A small network was shown many inputs. Here are its activations along a few directions, one row for each input.
Each table varies a few parts of the input and shows all the possible inputs, shuffled.
Descriptions start from the smaller parts, as in this example, which fits no table here: line(4) and (point or (values(2) and ring(5)) or line(11)).
Shared parts are said once, and a part with two or three values counts as separate values.
In the rows, 100 means zero.

Other details of the inputs vary at random and push rows far along two fixed directions, the same in every table; ignore that.

Rows:
r1: 99,114,99,75,115,101,88,117,95,115,106,106,86,82,121,105,88
r2: 85,100,117,107,94,109,121,64,97,82,76,88,126,113,96,121,120
r3: 93,116,127,83,88,105,122,94,119,65,108,108,94,80,130,143,91
r4: 144,93,83,100,83,101,100,159,103,119,88,90,69,85,89,65,54
r5: 124,110,115,68,118,96,114,153,136,116,117,112,92,91,111,95,38
r6: 136,83,65,97,108,86,56,141,88,166,117,90,103,87,79,68,83
r7: 94,95,93,106,111,91,98,94,96,94,113,88,130,111,79,93,113
r8: 88,84,92,132,72,110,94,55,78,95,79,89,123,109,92,119,142
r9: 110,122,121,65,108,90,125,130,138,58,129,119,107,76,144,132,64
r10: 142,93,51,106,99,105,93,147,85,123,86,76,80,90,80,50,79
r11: 89,86,85,122,89,94,64,79,62,134,95,91,96,107,81,97,131
r12: 86,78,93,143,78,90,83,65,91,89,103,116,93,118,95,106,135
r13: 94,79,85,125,90,85,65,81,69,126,107,92,105,107,81,87,134
r14: 111,53,47,161,97,110,60,105,88,159,92,110,82,128,45,45,113
r15: 71,133,129,67,117,102,122,86,109,62,99,107,105,101,118,125,103
r16: 89,102,107,96,101,98,103,99,113,76,115,119,86,95,128,111,98
r17: 130,84,105,89,117,92,83,138,102,181,86,90,93,101,91,61,61
r18: 63,117,127,93,95,102,125,49,93,49,100,81,131,109,96,135,129
r19: 88,109,124,97,107,102,110,101,110,107,89,114,83,106,106,115,86
r20: 92,90,72,118,88,111,81,70,78,106,96,93,99,105,94,105,128
r21: 90,97,91,107,101,92,82,83,90,92,111,108,103,99,105,96,121
r22: 115,118,139,53,127,90,114,159,138,124,109,109,81,84,136,98,21
r23: 119,121,99,76,91,107,140,129,122,32,101,95,84,84,119,98,77
r24: 76,115,134,87,112,100,125,92,128,53,109,115,98,105,123,108,92
r25: 80,91,92,132,73,119,101,52,92,70,103,108,89,111,96,118,141
r26: 86,108,112,92,116,110,109,101,113,99,91,116,77,107,112,106,87
r27: 155,81,62,113,83,102,90,151,80,153,71,75,89,92,71,47,69
r28: 130,127,99,41,136,91,105,166,129,105,130,107,106,55,139,102,46
r29: 99,87,105,120,87,95,93,75,88,98,98,100,116,107,98,102,133
r30: 115,130,112,42,133,105,116,135,125,126,102,92,94,74,123,102,44
r31: 80,119,121,83,121,92,113,90,113,72,107,105,113,101,113,101,99
r32: 80,85,96,148,74,104,81,56,79,93,91,116,86,121,85,115,147
r33: 91,119,98,106,70,96,135,81,85,13,103,72,126,104,89,108,137
r34: 94,90,75,128,110,102,94,84,95,94,105,104,120,116,67,78,129
r35: 73,81,102,156,77,115,103,48,87,87,80,102,99,128,66,110,143
r36: 75,111,125,100,85,102,116,61,92,56,91,104,123,104,121,142,137
r37: 87,105,116,84,114,83,100,95,99,102,106,91,114,104,96,99,101
r38: 70,120,127,89,100,116,144,64,124,36,101,105,100,106,119,136,108
r39: 127,108,97,61,116,100,104,154,134,103,129,118,82,71,129,97,53
r40: 127,98,110,72,124,100,88,151,98,189,73,94,85,89,103,78,45
r41: 77,135,131,60,97,95,132,75,104,41,120,87,128,79,140,155,107
r42: 97,87,90,111,105,94,67,91,70,163,83,90,89,113,62,77,111
r43: 109,90,99,110,101,99,112,92,108,96,99,95,134,116,83,93,112
r44: 91,85,85,128,88,112,75,78,85,112,96,116,69,115,93,98,124
r45: 128,53,48,151,84,102,55,108,72,171,92,95,110,114,57,59,126
Each input here is: ring(5) and (point or (values(2) and line(4))).
The inputs of r22 and r17 match in every part but the ring(5) part. If r3 is changed in the same way as r22 into r17, which row does it become?
> r8
The inputs of r44 and r11 match in every part but the ring(5) part. If r23 is changed in the same way as r44 into r11, which row does it become?
> r33
List by row number the other rows that have the ring(5) part in common with r20.
> r1, r10, r15, r21, r28, r30, r31, r34
Which other rows does r19 become when the values(2) part takes its other values? List them by row number.
> r32
